B =
5,4,4,6,5,6,5,4,6,4
6,4,4,6,5,8,2,7,6,0
6,4,6,5,5,7,6,5,6,4
7,4,7,3,5,5,7,5,5,6
B[-4,0] = 5
B[-2,2] = 6
B[-1,-10] = 7
B[3,-4] = 7
B[3] = [7, 4, 7, 3, 5, 5, 7, 5, 5, 6]
B[-4,7] = 4
B[0,-9] = 4
B[2,-10] = 6
B[0,5] = 6
B[3,-3] = 5
B[:, -1] = [4, 0, 4, 6]
B[-3,-2] = 6
B[:, 7] = [4, 7, 5, 5]

grid =
[[6 5 4 5 5 7 4 4 1 6 6 4 6 8 1 4]
 [6 5 5 6 5 6 4 4 0 6 6 4 5 7 1 4]
 [2 3 3 4 2 3 4 3 6 4 2 5 3 8 4 4]]
grid[-3,-16] -> 6
grid[-3,14] -> 1
grid[1,-15] -> 5
grid[2,-3] -> 8
grid[0] -> [6, 5, 4, 5, 5, 7, 4, 4, 1, 6, 6, 4, 6, 8, 1, 4]
grid[-3,-5] -> 4
grid[-2,11] -> 4
grid[-2,-13] -> 6
grid[2,5] -> 3
grid[1,0] -> 6
grid[1] -> [6, 5, 5, 6, 5, 6, 4, 4, 0, 6, 6, 4, 5, 7, 1, 4]
grid[0,-4] -> 6
grid[-3,-9] -> 4
grid[:, 15] -> [4, 4, 4]

M =
[[   4.3   -7.5   11.8   35.7  -97.0  -74.7   40.0   40.1]
 [ 101.6 -167.6  117.3 -124.9  132.4  110.8  -34.3 -184.0]
 [ -79.4    6.9  -55.3  -16.8   -9.0  -68.0   35.9  -41.0]]
M[0,-8]	4.3
M[-1,-2]	35.9
M[-3,-7]	-7.5
M[:, -4]	[-97.0, 132.4, -9.0]
M[2,-6]	-55.3
M[:, -7]	[-7.5, -167.6, 6.9]
M[-3]	[4.3, -7.5, 11.8, 35.7, -97.0, -74.7, 40.0, 40.1]
M[:, -8]	[4.3, 101.6, -79.4]
M[2,-7]	6.9
M[-2,-4]	132.4
M[-3,3]	35.7
M[-1,5]	-68.0
M[2,3]	-16.8
M[0,6]	40.0
M[1,-5]	-124.9
M[1,2]	117.3

data =
[[5, 3, 4, 3, 2, 3, 3, 5, 3, 3],
 [3, 4, 5, 4, 4, 4, 4, 4, 3, 5],
 [5, 4, 3, 3, 2, 4, 3, 5, 3, 3],
 [5, 5, 4, 5, 5, 4, 4, 4, 5, 4],
 [4, 4, 5, 4, 4, 4, 4, 4, 4, 4],
 [3, 3, 3, 4, 4, 4, 2, 3, 4, 4],
 [4, 4, 5, 5, 5, 4, 5, 3, 5, 5],
 [5, 3, 5, 7, 5, 3, 5, 4, 4, 3],
 [4, 4, 4, 4, 4, 4, 4, 4, 4, 4],
 [5, 3, 3, 3, 2, 3, 3, 5, 3, 3],
 [5, 5, 3, 5, 4, 4, 3, 4, 6, 4],
 [5, 5, 3, 5, 5, 4, 3, 3, 5, 4],
 [5, 3, 2, 4, 2, 3, 2, 5, 3, 3],
 [4, 5, 3, 5, 5, 4, 4, 3, 6, 4]]
data[0][0]	5
data[-1]	[4, 5, 3, 5, 5, 4, 4, 3, 6, 4]
data[7][1]	3
data[1][-7]	4
data[-14][4]	2
data[-3][3]	5
data[-1][2]	3
data[3][-7]	5
data[-11][-6]	5
data[7][2]	5
data[-8][7]	3
data[-2][-2]	3
data[4][-10]	4
data[-5]	[5, 3, 3, 3, 2, 3, 3, 5, 3, 3]
data[-8][2]	5
data[13][-10]	4
data[:, 6]	[3, 4, 3, 4, 4, 2, 5, 5, 4, 3, 3, 3, 2, 4]
data[:, -7]	[3, 4, 3, 5, 4, 4, 5, 7, 4, 3, 5, 5, 4, 5]
data[13][7]	3
data[-12][6]	3
data[-3][9]	4
data[12]	[5, 3, 2, 4, 2, 3, 2, 5, 3, 3]
data[5][4]	4
data[6][0]	4
data[10][-9]	5
data[-5][0]	5
data[-1][9]	4
data[:, 9]	[3, 5, 3, 4, 4, 4, 5, 3, 4, 3, 4, 4, 3, 4]
data[-3][-2]	5
data[8][-10]	4
data[-14]	[5, 3, 4, 3, 2, 3, 3, 5, 3, 3]
data[-14][-8]	4

arr = array([-0.01, -0.11,  0.04, -0.06,  0.00,  0.18])
arr[0] => -0.01
arr[3] => -0.06
arr[4] => 0.00
arr[1] => -0.11
